A small network was shown many inputs. Here are its activations along a few directions, one row for each input.
Each table varies a few parts of the input and shows all the possible inputs, shuffled.
Descriptions start from the smaller parts, as in this example, which fits no table here: one of 3 separate values, together with either a single point or one of 9 places around a ring or (one of 6 places along a line, together with one of 8 places around a ring).
Shared parts are said once, and a part with two or three values counts as separate values.
In the rows, zero is written as 128.

Other details of the inputs vary at random and push rows far along two fixed directions, the same in every table; ignore that.

Rows:
r1: [109 132 135 111 119 122 167 109 138 105 101]
r2: [120 120 137 131 131 121 130 120 136 118 103]
r3: [ 94 146 136 109 124 138 166 124 151  83  78]
r4: [142 129 131 142 130 161 100 152 114 126 147]
r5: [108 122 114 118 148 112 138 121 152  81  61]
r6: [118 139 103 111 133 111 145 115 144 103 107]
r7: [111 122 134 124 122 122 131 123 130 125 110]
r8: [108 127 119 118 128 119 118 131 133 121 112]
r9: [141 130 141 138 133 148 127 131 129 113 129]
r10: [120 117 134 134 127 141 127 144 120 134 116]
r11: [160 145 101 107 113  60 193  75 129 184 195]
r12: [143 110 148 151 131 157 108 146 109 136 137]
r13: [148 153  88  93 105  67 183  78 124 174 203]
r14: [126 130 151 130 123 129 142 114 136 117 117]
r15: [129 132 153 139 117 165 104 148 114 133 152]
r16: [113 144 141 119 131 123 156 105 159  82  82]
r17: [142 133 140 142 128 168 105 151 116 122 149]
r18: [115 133 124 118 123 134 138 128 129 113 119]
r19: [120 133 113 121 135 116 114 129 138 117 115]
r20: [126 122 137 140 123 155  92 153 112 139 145]
r21: [113 127 137 125 124 135 147 131 129 121 107]
r22: [ 90 131 146 109 123 119 140 102 151  92  71]
r23: [131 135 129 132 136 131 142 129 139 114 113]
r24: [152 148  64  98 125  50 163  91 132 181 190]
r25: [127 118 124 138 133 150  96 165 112 144 137]
r26: [151 144  83 108 128  60 176  85 140 163 166]
r27: [135 103 144 151 127 153  75 162  99 159 150]
r28: [ 90 141 136 105 123 122 136 106 153  89  81]
r29: [103 142 122 110 124 125 160 122 143 105  98]
r30: [126 137 138 128 128 141  98 126 134 117 129]
r31: [159 136  71 108 126  68 138 102 119 179 198]
r32: [104 147 122 114 134 131 156 125 155  81  77]
r33: [123 134 121 120 136 116 153 110 147  96  97]
r34: [192 134 122 149 121 125 119 131  97 204 241]
r35: [114 128 118 121 142 103 132 115 151 101  85]
r36: [ 98 120 121 115 134 114 147 129 141 109  75]
r37: [127 127 146 141 120 161  98 151 113 135 147]
r38: [145 124 132 153 135 171  84 172 109 142 152]
r39: [145 124 148 152 132 155  97 145 120 130 142]
r40: [147 111 162 161 127 166  87 154 105 146 151]
r41: [111 132 120 120 128 132 137 137 132 119 110]
r42: [102 132 137 113 119 116 154 109 141 107  94]
r43: [121 113 132 132 127 139 121 138 116 129 119]
r44: [142 138 142 144 128 169 111 157 119 129 150]
r45: [154 158  82  99 112  56 168  74 133 175 204]
r46: [138  97 136 150 132 156  80 165  95 155 146]
r47: [120 127 156 132 116 147 127 131 123 125 127]
r48: [123 129 113 120 139 110 147 112 146 100  94]
r49: [137 114 160 148 128 151  87 133 118 137 135]
r50: [141 104 135 151 140 144  99 158 112 150 132]
r51: [143 119 141 152 136 151  90 147 120 132 137]
r52: [140 108 151 152 123 171  95 160  96 148 154]
r53: [113 113 117 119 141 103 143 116 141 106  80]
r54: [126 123 118 131 146 122 125 137 140 115  98]
r55: [112 124 126 122 135 113 157 118 145 108  81]
r56: [149 128  87 107 122  41 160  76 129 183 177]
r57: [153 126  83 114 120  83 127 115 105 190 204]
r58: [133 121 143 141 131 142 133 137 124 130 121]
r59: [106 152 134 111 126 128 152 111 157  81  89]
r60: [132 110 133 139 134 135 121 134 121 127 117]
r61: [126 133 140 127 133 125 116 110 145 109 110]
r62: [142 123 139 153 131 168  73 164 111 138 154]
r63: [120 130 137 119 127 119 165 106 142 102  99]
r64: [137 114 134 148 127 170  83 167  99 144 155]
r65: [135 122 156 145 120 165 121 153 109 144 147]
Each input here is: one of 5 places around a ring, together with either a single point or (one of 3 separate values, together with one of 4 places along a line).
- Changing only the place on the ring of 5 turns r7 into r62. The same change can be made to r52. Which row results? => r4
- Changing only the place on the ring of 5 turns r9 into r13. The same change can be made to r33. Which row results? => r18
- Which other rows does r32 become when the place on the ring of 5 takes its other values? List them by row number. => r21, r23, r29, r58
- Which other rows does r15 become when the choice among 3 separate values takes its other values? List them by row number. => r3, r13
- Which other rows does r25 become when the place on the ring of 5 takes its other values? List them by row number. => r24, r36, r50, r54

Rows:
r66: [125 117 122 127 136 122 147 125 130 113 101]
r67: [118 135 118 102 117  87 166  80 141 116 122]
r68: [135  96 154 172 150 181  69 189 111 133 104]
r69: [135 121 171 154 133 196 116 160 119  94 110]
r70: [122 142  93 114 154 105 145 115 164  79  81]
r71: [152 136 157 150 129 160 128 142 125 135 150]
r72: [118 141 111 113 121 101 146 120 133 150 140]
r73: [147 120 159 155 123 156  83 146 112 154 163]
r74: [107 155 113 101 115  94 174 101 149 127 123]
r75: [143 148  84 116 133 113 110 134 127 140 168]
r76: [120 127 131 140 150 159  72 151 142  75  84]
r77: [104 104 152 145 144 151  84 155 135 101  66]
r78: [123 146 129 103 113  99 173  74 144 111 130]
r79: [170 136 153 149 112 142 101 125 108 182 212]
r80: [126 159 131 113 110 121 161 111 137 140 156]
r81: [159 137 135 137 105 156 118 139  91 177 221]
r82: [114 131 124 112 129 114 176 106 146  89  84]
r83: [ 96 107 133 130 134 164 102 168 118  99  77]
r84: [126 117  92 107 136  76 170 101 137 129 106]
r85: [ 94  99 141 129 140 144 105 138 134  83  52]
r86: [138 123 108 131 125 114 108 146 109 183 173]
r87: [119 131 105 108 117 106 150 116 121 142 143]
r88: [150 126 118 137 133 107 136 126 124 162 153]
r89: [154 126 125 137 109 146 109 145  87 182 213]
r90: [128 130 122 121 125  90 133 101 137 147 135]
r91: [117 123 165 152 142 175 117 160 137  91  75]
r92: [115 126 110 102 123  78 159  83 140 122 115]
- Changing only one part turns r78 into r81. The same change can be made to r76. Which row results? => r75
- Describe the family of inputs behind these rows. => one of 3 separate values, together with either a single point or (one of 2 separate values, together with one of 4 places along a line)
- Which other rows does r82 become when the choice among 3 separate values takes its other values? List them by row number. => r67, r89

Rows:
r93: [133 130 146 142 128 152 113 143 126 122 132]
r94: [160 147 102 106 108  61 180  68 127 181 202]
r95: [113 139 124 114 124 119 155 120 142 108 107]
r96: [125 112 141 142 131 147 116 147 118 132 119]
r97: [128 133 130 135 130 157 109 152 123 121 131]
r98: [120 109 131 135 130 138  91 146 117 132 120]
r99: [125 122 136 131 133 120 134 120 132 124 109]
r100: [165 138  89 113 120  57 153  88 121 193 202]
r101: [104 128 128 112 123 112 140 114 138 119 104]
r102: [125 131 116 125 131 124 129 135 131 127 124]
r103: [143 101 138 154 138 147  85 151 109 143 134]
r104: [116 137 108 112 139 111 134 114 150  97 100]
r105: [136 106 140 152 134 157  95 160 107 146 133]
r106: [111 129 111 108 138  92 151 102 152  97  79]
r107: [124 123 123 131 139 128 112 134 135 108 107]
r108: [142 111 157 153 128 159 103 147 112 141 140]
r109: [117 116 138 135 126 142 100 145 120 132 118]
r110: [137 132 139 144 126 172  99 161 114 132 150]
r111: [112 124 108 114 135 105 143 120 139 110  92]
r112: [105 141 127 104 121 108 180  98 149 100  92]
r113: [119 127 138 127 127 138 137 135 131 117 109]
r114: [157 137 128 139 122 141 109 134 116 157 186]
r115: [119 150 132 114 122 128 153 106 147  97 113]
r116: [160 154  93 104 106  82 168  88 119 183 220]
r117: [126 139 119 125 136 129 123 125 139 116 122]
r118: [115 124 125 121 135 106 147 110 145 111  87]
r119: [119 124 143 126 123 135 150 120 126 121 116]
r120: [116 130 122 116 130 115 150 121 138 116 105]
r121: [115 137 119 118 135 109 145 114 150 104  98]
r122: [142 127 158 151 122 169 103 148 116 128 149]
r123: [142 113 166 152 124 167 104 144 110 136 140]
r124: [138 115 125 147 136 153  86 164 108 139 144]
r125: [132 127 141 142 134 149 108 143 127 119 126]
r126: [ 99 134 139 109 116 119 156 104 140 108 101]
r127: [138 114 137 148 134 158  93 163 109 143 138]
r128: [120 134 121 125 128 126 137 131 132 121 121]
r129: [127 105 126 143 136 139 105 149 116 132 116]
r130: [131 129 131 129 130 121 131 123 133 127 122]
r131: [156 132 111 120 107  90 133 105 103 206 220]
r132: [113 126 130 118 127 118 157 116 139 118 101]
r133: [151 132 112 134 127 136 103 145 110 161 179]
r134: [124 140 131 128 133 141 121 131 139 105 114]
r135: [118 135 133 116 128 113 156 109 148 106  97]
r136: [126 131 146 138 122 157 126 143 120 119 132]
r137: [115 136 103 109 136 114 134 123 141 107 108]
- Changing only one part turns r127 into r120. The same change can be made to r133. Which row results? => r97
- Changing only one part turns r116 into r137. The same change can be made to r119. Which row results? => r129
- Describe the family of inputs behind these rows. => one of 5 places along a line, together with either a single point or (one of 2 separate values, together with one of 4 places along a line)
- Which other rows does r136 become when the choice among 2 separate values takes its other values? List them by row number. => r122
- Which other rows does r128 become when the choice among 2 separate values takes its other values? List them by row number. => r125

Rows:
r138: [107  94 150 155 141 176  63 187 111 116  80]
r139: [124 128 194 161 130 180 110 140 142  78  93]
r140: [115 122  95 119 153  91 168 121 155 100  62]
r141: [138 108 146 134 129 112 130 108 126 140 123]
r142: [107 115 132 106 125  92 167  88 145 117  83]
r143: [110 126  99 120 122 134 106 158 113 136 144]
r144: [105 148 113  88  97  80 207  81 127 150 148]
r145: [148 156 143 137 134 149 111 122 138 111 152]
r146: [157 117 101 121 130  71 190  93 126 169 156]
r147: [144 124 117 157 153 178  90 190 117 106 117]
r148: [110 137  99 108 134 111 126 124 147  98 106]
r149: [136 155  71  91 129  56 156  78 154 128 144]
r150: [140 125 167 148 109 166 115 139 109 144 155]
r151: [173 120 100 138 139  75 107  99 127 185 186]
r152: [110 128 171 137 111 174 128 145 118 112 105]
r153: [ 99 115 128 102 120  93 170  94 136 119  81]
r154: [107 103 132 117 116 116 145 125 107 150 122]
r155: [112 153 126 109 116 145 136 130 132 114 131]
r156: [163 110 103 139 128  95  94 130 102 206 197]
r157: [ 82 105 126 124 139 135 113 159 123 111  66]
r158: [155 128 169 154 114 157 110 134 110 152 176]
r159: [ 95 156 132 116 145 168 169 141 170  37  38]
r160: [124 138 130 127 111 176 105 163 105 153 174]
r161: [144 111 120 141 140 113  93 130 125 153 133]
r162: [156 158 110 112 112 111 134 111 119 171 214]
r163: [164 126 150 158 121 162 138 152 104 155 179]
r164: [125 120 142 124 137  90 160  77 156 104  85]
r165: [141 126 138 158 153 172  58 161 129  92 118]
r166: [ 96 142  90  96 128  99 145 118 148  94  91]
r167: [155 147 143 141 124 162  95 142 119 140 180]
- Describe the family of inputs behind these rows. => one of 5 places around a ring, together with either a single point or one of 5 places along a line
- Changing only the place on the ring of 5 turns r152 into r166. The same change can be made to r163. Which row results? => r147

Rows:
r168: [109 120 126 129 148 127 113 134 149  87  63]
r169: [102 153 108  91 122  93 190  89 158  99  95]
r170: [146 133 114 110 112  84 164  88 120 174 180]
r171: [140 130 105 123 133  92 140 104 137 138 137]
r172: [185 115 132 160 128 144  80 151  91 192 221]
r173: [148 105 117 139 129 112 102 139 102 183 175]
r174: [153 114 132 140 119 125 115 132 100 174 179]
r175: [101 138 161 132 123 181 127 152 141  79  83]
r176: [119 130 135 142 136 182  79 171 123  93 111]
r177: [127 144  79  97 121  61 176  87 138 151 149]
r178: [113 124 144 137 133 166 112 159 127 101  96]
r179: [131 121 164 154 138 183  93 158 126 102 108]
r180: [152 144 137 134 121 126 134 115 124 147 174]
r181: [102 126 176 138 124 176 128 143 133  87  78]
r182: [130 108 136 143 129 138 110 142 112 142 130]
r183: [ 89 145  80  79 132  56 187  84 166  99  69]
- Describe the family of inputs behind these rows. => either a single point or (one of 3 separate values, together with one of 5 places along a line)
- Which other rows does r180 become when the choice among 3 separate values takes its other values? List them by row number. => r175, r181
